These are the activations of a small neural network, seen along a few directions. Each row is one input.
Each table varies a few parts of the input and shows all the possible inputs, shuffled.
A made-up example of a description, with smaller parts first: line(6) and (point or ring(9) or (values(2) and ring(8))).
Shared parts are said once, and a part with two or three values counts as separate values.

Other details of the inputs shift rows strongly along three fixed directions, in all tables alike. That doesn't count.

Rows:
row 1: [-2.23 -1.18  1.17 -2.06 -0.14 -1.94 -0.42  0.50  1.99 -3.50 -0.45 -2.82
  1.17 -6.15]
row 2: [-2.44 -1.73  1.99 -1.56 -0.18 -2.21 -1.98  1.01  2.19 -2.69 -0.46 -2.67
  0.03 -6.09]
row 3: [ 0.31  0.06  0.64 -2.84  3.49  1.00 -0.33 -0.93 -3.12 -0.20  3.47 -0.17
  0.31 -1.18]
row 4: [-0.63 -2.43  1.22 -2.25  2.33 -1.95 -0.99 -1.16  0.67 -2.49 -2.46 -0.16
 -0.08 -5.36]
row 5: [ 0.16  0.87 -0.23 -3.48 -0.77  0.11 -0.50 -3.30 -0.55  0.33  4.42 -0.33
 -3.20 -2.23]
row 6: [-1.56 -0.91  0.99 -2.64  1.38 -0.72 -1.08  1.08 -3.16 -0.06  4.39 -0.74
 -1.05 -0.71]
row 7: [-2.18 -0.48 -0.32 -2.85  1.36 -1.01 -0.18  0.50 -3.25  0.40  4.16  0.11
 -0.72 -1.43]
row 8: [ 1.16  0.86  1.17  3.78 -1.80 -0.83 -0.04 -1.68  0.35 -1.18 -5.39  0.64
  1.57  0.72]
row 9: [ 0.82 -0.13  1.47  2.12 -0.54  1.34 -1.97  0.95  0.34 -1.85 -4.73  3.65
  1.43  1.72]
row 10: [ 0.33 -0.10  2.17  2.38 -0.20 -0.40 -1.09 -0.43  2.31 -1.97 -4.83  2.43
  1.06  1.96]
row 11: [ 0.14  0.92  1.37  3.17 -1.54  0.56  0.92 -1.90  0.38 -2.09 -5.50  0.41
  1.59  1.16]
row 12: [-2.60  0.51  0.64 -0.70 -1.69 -0.50 -1.49  1.88  0.40 -1.33 -1.46  1.03
  1.18 -4.14]
row 13: [ 0.43  0.45  1.18  3.39 -1.77  2.08 -1.85  0.00 -1.30 -1.27 -5.49  1.71
  0.82  1.07]
row 14: [ 0.99 -4.79 -4.23 -2.59  0.99  3.50  0.81  4.37  2.45  6.10  3.82 -4.60
 -1.08  0.12]
row 15: [ 1.70  1.73  0.36  0.71 -4.97  1.10  0.17 -1.88  2.52 -3.49 -3.61  2.21
 -0.12  1.18]
row 16: [-0.06  0.37  2.03  3.69 -1.52  0.36 -0.83 -1.37  0.66 -1.34 -5.53  0.59
  0.43  1.35]
row 17: [ 0.20 -2.21  1.67 -2.52  2.36 -1.44 -0.29 -1.05  0.48 -3.71 -2.22 -1.34
  0.78 -4.75]
row 18: [ 1.97  2.94  0.27 -1.25 -2.10 -0.32 -0.26 -3.31 -0.52  0.65  4.51  0.54
 -1.84  1.38]
row 19: [-0.15  0.48  0.06  2.07 -2.18 -0.73  0.35  2.97 -0.08 -2.56 -3.75  3.28
  0.63  1.40]
row 20: [ 1.93  0.97  0.38 -0.93 -2.89 -0.25 -0.42 -1.20  1.54 -3.08 -1.47  0.98
 -2.82 -2.51]
row 21: [-1.14  3.02  0.64 -0.56 -0.56 -0.75 -0.78  1.01 -1.47  1.82  4.25  0.13
  1.26  0.15]
row 22: [ 2.24 -7.61 -4.52 -1.17  1.32  2.26  1.91  0.82  2.83  2.99 -4.04 -5.05
 -1.24 -3.64]
row 23: [-0.62  2.50  0.11  2.17 -0.97 -2.36  1.08 -0.55  0.13  0.96  1.90  1.43
  1.14  5.72]
row 24: [ 3.20 -3.39 -5.81  1.54 -1.16  2.74  3.15  3.89  1.93  6.00  1.12 -0.22
  0.90  7.56]
row 25: [-1.62  3.50  0.65 -0.31  0.26 -0.15 -0.19  1.74 -1.22  1.39  3.99  0.51
 -0.43 -0.08]
row 26: [ 0.75 -0.06  1.42  0.18  1.88 -1.64 -0.09 -0.31  1.07 -2.22 -2.74  0.90
 -0.42 -1.72]
row 27: [ 1.25  1.67  0.71 -0.48  2.30 -0.07 -0.90 -0.95 -2.97  1.17  3.07  1.67
  0.84  1.30]
row 28: [-1.48 -2.61  0.79 -2.69  0.42 -2.84  0.31  0.37  0.26 -4.36 -1.12 -2.25
  0.55 -4.31]
row 29: [ 2.32 -6.78 -5.18 -1.32 -0.71  2.90  2.82  4.59  2.47  1.55 -2.16 -2.24
  0.84  1.05]
row 30: [ 0.33  2.94  0.26  1.09  1.82  1.34 -0.10 -1.19 -4.38  1.68  2.15  0.09
 -1.46  1.02]
row 31: [ 1.13 -6.42 -4.31 -2.48  2.10  0.98  2.10  2.47  2.74  4.56  3.32 -5.13
 -1.97  2.02]
row 32: [ 0.24  3.87  0.77  3.86  0.47  0.39  1.37 -2.25 -1.05  2.01 -0.11  0.84
 -0.97  4.64]
row 33: [-0.46  1.63  0.08 -0.61  2.57  1.07 -0.56 -1.20 -2.54  1.98  2.88  2.57
  0.00  1.85]
row 34: [ 4.94 -4.76 -5.32  3.33 -1.82  4.33  1.67  2.66  2.22  3.78 -6.29 -1.21
  1.40  2.83]
row 35: [ 0.86  0.33  1.09 -3.19 -0.84  0.39 -1.29 -2.71 -0.52 -0.29  4.79 -1.21
 -3.60 -1.53]
row 36: [-1.76  4.51  0.46  3.13 -0.79 -0.85  1.04  0.38  2.16  1.65  2.31  1.29
  0.11  3.96]
row 37: [-3.41  1.08  0.37 -1.61  1.14 -1.76 -0.17 -0.80  0.64  1.31  4.69 -1.70
 -0.45 -2.69]
row 38: [ 1.20 -1.85  0.76 -2.05  2.47 -0.50 -1.44  1.28 -1.38 -3.06 -2.33  0.46
 -0.57 -5.60]
row 39: [-1.77  0.64  1.13 -0.94 -1.63  0.09 -0.76  1.92  0.19 -2.66 -1.15  0.04
  2.02 -3.41]
row 40: [-1.36  2.07  0.20  0.17  1.29 -2.38  1.38 -0.13 -0.71  0.56  3.78  0.04
 -1.41  2.88]
row 41: [-0.59  3.27 -0.38  3.12 -0.27  2.44 -0.07 -1.87 -3.02  2.60 -0.14  2.60
  0.32  4.26]
row 42: [-0.93  1.55  0.84  2.83 -3.05 -2.15 -0.43  0.88  3.45 -1.41 -2.90  0.96
  2.56  0.05]
row 43: [ 1.19  2.76  1.00  2.34  1.03 -0.92  0.57 -1.99  0.34  1.73  0.93  2.36
  1.29  5.30]
row 44: [-2.64  1.35 -0.13 -0.30  0.82 -2.04  0.96 -1.19 -0.68  1.25  3.67  0.52
 -0.54  2.77]
row 45: [-0.12  0.60  0.36 -1.65  2.25  1.73 -0.11 -1.91 -4.80  0.36  2.72 -2.15
 -0.30 -1.85]
Description of these inputs: values(5) and (point or (values(2) and line(4))).
Question: Changing only the values(5) part turns row 5 into row 20. The same change can be made to row 33. Which row results?
Answer: row 38
Question: Changing only the values(5) part turns row 45 into row 13. The same change can be made to row 15. Which row results?
Answer: row 35
Question: Change only the values(2) part in row 31. List by row number the other rows that result.
Answer: row 6
Question: Change only the line(4) part in row 30. List by row number the other rows that result.
Answer: row 19, row 25, row 38
Question: Change only the values(5) part in row 23. List by row number the other rows that result.
Answer: row 28, row 31, row 40, row 44
Question: Change only the values(5) part in row 12. List by row number the other rows that result.
Answer: row 14, row 21, row 25, row 39

Rows:
row 46: [-1.49  6.33  2.64  2.06 -0.61 -0.89 -0.62 -1.85 -3.35 -0.84  0.64  3.01
  1.82  0.98]
row 47: [-1.77  0.43  1.85 -2.58  3.08 -1.77 -0.68 -1.56 -5.75 -0.26  5.49 -2.83
 -0.75 -1.62]
row 48: [-2.80 -0.87  0.30  0.69 -2.68 -3.77 -0.31  2.85  4.16 -1.86 -2.10  0.52
  1.95 -1.89]
row 49: [ 0.26 -2.74 -0.80 -3.35  2.70 -0.87 -0.33  1.53 -2.24 -0.72  0.20 -1.57
 -2.00 -6.17]
row 50: [-0.86  0.01 -0.65  0.17  3.20  0.98  1.67 -2.02 -1.47  3.44  4.07 -1.27
  0.28  5.27]
row 51: [ 0.55  0.31  0.15  2.66 -3.43  0.43 -0.08 -0.56  1.30 -1.04 -3.40 -0.04
 -0.84  0.56]
row 52: [ 0.97 -3.50 -1.24 -1.58  0.14  0.95  1.09 -1.12  2.81  1.50 -1.24 -3.57
 -1.97 -1.91]
row 53: [-1.08  0.73  3.29 -1.67 -0.51 -0.52 -3.05  0.31 -1.33 -3.83 -2.00  0.70
  1.83 -6.92]
row 54: [ 1.65  0.72  1.70  1.53 -2.16 -1.87 -0.70 -0.63  0.41 -3.79 -3.51  1.80
  0.44 -0.33]
row 55: [ 2.29 -2.97 -2.09 -0.15  1.06  1.29  0.22  1.48  0.48  2.18 -1.20 -3.63
  0.37 -2.47]
row 56: [ 3.68 -2.92 -3.78 -0.37 -1.81  3.00  0.88  2.03  4.08  2.01 -1.10  0.84
  0.24  3.49]
row 57: [ 1.51 -0.10 -0.52  4.44 -1.46  0.62 -0.25  2.13  1.26 -0.08 -6.26  2.72
  0.28  3.10]
row 58: [-0.11 -3.25 -1.12 -1.53 -0.24  1.82 -0.20  1.94 -0.38  0.17 -0.23 -0.60
  1.15 -0.06]
row 59: [ 2.01  0.19 -1.03  0.95 -2.28 -0.38  0.93  0.12  1.29 -2.18 -2.88  2.39
  0.52  0.99]
row 60: [-2.03  4.78  3.69  1.29 -0.03 -0.06 -2.12 -0.32 -2.75 -1.12  1.24  5.26
 -0.04  1.71]
row 61: [ 1.67 -2.64 -2.48  0.96  2.26  2.42  1.29 -0.22  2.72  3.35 -0.92 -2.28
  0.98  0.54]
row 62: [-1.55 -0.39  3.05 -0.40  2.84 -2.44 -2.42 -1.32 -0.78 -4.33 -3.40  0.94
 -0.46 -5.40]
row 63: [-0.13  2.12 -2.05 -0.01 -0.64  1.67  1.80 -1.71 -1.08  3.45  5.21 -0.84
 -2.35  3.18]
row 64: [ 1.72  1.14 -0.25 -1.00  2.35  0.03  1.82 -2.81  0.58  3.32  4.48 -0.36
 -1.13  4.81]
row 65: [ 0.67 -4.52 -3.09 -1.84  0.58  0.98  1.79  2.02 -0.89  0.55 -1.01 -2.55
  0.42 -1.18]
row 66: [-4.07  2.18  1.64 -3.15  1.85 -3.64  0.26  1.14  0.13 -0.42  7.67 -2.62
 -0.75 -2.43]
row 67: [-1.09  4.96  0.78  2.90 -4.20  2.04 -1.00 -1.43  0.80  0.51  0.25  4.01
  0.02  5.75]
Question: What is each input in this table made of?
Answer: values(2) or (line(4) and values(5))
Question: Change only the values(5) part in row 63. List by row number the other rows that result.
Answer: row 46, row 49, row 59, row 65
Question: Change only the line(4) part in row 58. List by row number the other rows that result.
Answer: row 47, row 50, row 65

Rows:
row 68: [ 1.13 -2.98 -1.04  0.81 -0.61  2.35  0.92  0.06 -1.10 -1.61 -8.45 -0.19
 -0.69 -3.97]
row 69: [-0.74  5.31  2.91 -0.29 -4.44 -4.72 -1.82 -1.16  0.00 -5.32 -0.45  2.96
  0.47 -4.88]
row 70: [ 2.09 -2.97 -1.95  1.91  0.33  0.04 -1.72  3.74  0.44 -2.29 -6.15  1.19
  0.50 -4.34]
row 71: [ 0.61  1.07 -0.65  4.18 -4.60  2.52  0.45  1.71  8.66  0.58 -5.03  3.00
 -0.11  5.99]
row 72: [-0.18 -7.69 -3.06 -4.29  2.22 -1.62  1.21  0.76  1.61  1.58  2.64 -4.46
 -1.99 -2.03]
row 73: [-2.25  3.66  0.69  0.14  1.74 -1.27  2.43 -0.03 -2.16  0.86  6.68  1.82
  1.91  7.42]
row 74: [-0.50  4.84 -0.54 -1.22 -3.71 -0.18  1.16 -1.74 -1.19  1.52  8.14  2.81
 -0.53  5.85]
row 75: [-0.46  1.49  2.65 -4.34  5.34  0.77 -0.99 -3.93 -4.74  0.63  3.84  0.27
 -2.49 -4.50]
row 76: [-1.39  5.57  0.58  1.95  2.83 -2.74  2.54  0.07 -1.05  2.36  6.06  1.03
  1.68  6.03]
row 77: [-5.00  3.62  3.98  1.09 -0.31 -3.82 -0.23 -0.31 -1.91 -6.16 -2.06  0.55
  3.67 -3.29]
row 78: [ 2.57 -4.30 -0.93 -1.24 -0.30  1.55  0.34  0.72 -1.21 -3.09 -7.92  1.72
 -1.14 -2.39]
row 79: [-2.52  6.19  3.15  6.56 -2.20 -4.75 -0.24 -2.24  1.38 -1.12 -2.52  5.46
  1.34  6.35]
row 80: [ 6.08 -3.26 -3.72  0.59  0.74  4.84  2.09 -2.22 -0.48  4.39  0.58 -1.90
 -1.07  7.81]
row 81: [ 4.12 -4.65 -3.27 -3.04  4.56  1.25  2.10  0.57 -1.65  3.34  0.01 -3.20
 -3.75 -4.37]
row 82: [ 1.40 -3.27 -3.41  0.01 -0.46  3.18  1.66  4.70  0.16  6.10  2.31 -0.60
  1.06  7.05]
row 83: [ 1.75  1.14  3.46 -3.58  4.62  0.74 -2.39 -6.51 -4.03 -0.40  4.46 -2.48
 -1.09 -3.64]
row 84: [-2.10  1.95  3.17  0.16 -0.11 -1.41 -4.11  0.25 -5.13 -6.55 -2.19  4.67
  0.90 -2.70]
row 85: [ 1.11 -3.01  0.25  0.99 -1.35 -1.50 -1.16  5.28  1.35 -0.93 -5.94 -0.42
  2.08 -3.96]
row 86: [-1.74  4.36  1.48  0.11 -1.48 -0.26  0.70 -1.06  0.00  1.14  7.32  1.58
 -3.25  7.00]
row 87: [ 0.78  1.55 -3.55  4.45 -8.29  2.41  2.22  1.26  5.03  0.81 -4.70  2.29
  2.21  4.82]
row 88: [-1.22  4.60  0.35  1.63  2.98  2.84 -1.71 -1.15 -2.76  3.56  5.67  3.82
  0.47  4.91]
row 89: [ 0.04  3.18  4.97  1.93 -0.94 -0.57 -2.42 -5.88 -4.76 -5.52 -4.05 -0.06
  0.87 -3.31]
row 90: [-0.53 -3.26 -0.16 -0.58  0.68 -0.71  0.68  2.86  4.97 -3.25 -5.29 -0.34
  3.95 -3.37]
row 91: [-2.78  1.05  3.77 -4.11  3.38 -0.90 -2.78  0.41 -3.37  1.30  6.19 -1.28
  0.93 -4.41]
row 92: [ 1.78 -3.86 -2.59 -3.25  1.26 -0.94  1.02  2.60  4.06  1.93  3.18 -5.63
 -4.76 -4.16]
row 93: [-0.50  1.05 -1.47  5.70 -6.08  2.32  1.72  2.04  6.28  0.39 -5.38  1.03
 -0.56  5.91]
row 94: [-3.55  3.34  3.03  2.12 -0.39 -0.65 -3.58 -0.50 -5.02 -5.07 -2.85  2.66
  1.33 -4.21]
row 95: [ 6.94 -1.59 -3.70  2.72  1.68  3.45  2.49 -2.05  0.66  5.88  0.33 -2.38
 -1.24  6.13]
row 96: [ 1.86 -3.86 -3.88 -5.97 -0.70  1.58  0.51  0.78  4.22  2.47  4.19 -3.71
 -0.92 -5.10]
row 97: [-0.66 -5.31 -2.37 -2.96  1.44  1.75  0.29  4.19 -1.22  4.00  1.79 -6.17
  0.37 -4.07]
row 98: [-4.98  0.45  1.84 -2.20  2.58 -3.80 -0.47 -3.37 -2.74  0.22  5.49 -3.75
 -1.42 -3.43]
row 99: [-1.14 -4.40  0.02  0.01 -0.40 -1.75 -0.88  0.13  5.73 -1.75 -5.90 -0.27
  1.28 -3.14]
Question: Changing only one part turns row 69 into row 95. The same change can be made to row 74. Which row results?
Answer: row 80
Question: What is each input in this table made of?
Answer: values(4) and line(8)
Question: Change only the values(4) part in row 70. List by row number the other rows that result.
Answer: row 84, row 88, row 94
Question: Start at row 83 and move only the line(8) part, one step at a time. The first step leads to row 75. Which rows follow, in order?
Answer: row 88, row 91, row 90, row 99, row 71, row 96
Question: Change only the values(4) part in row 92. List by row number the other rows that result.
Answer: row 71, row 86, row 93
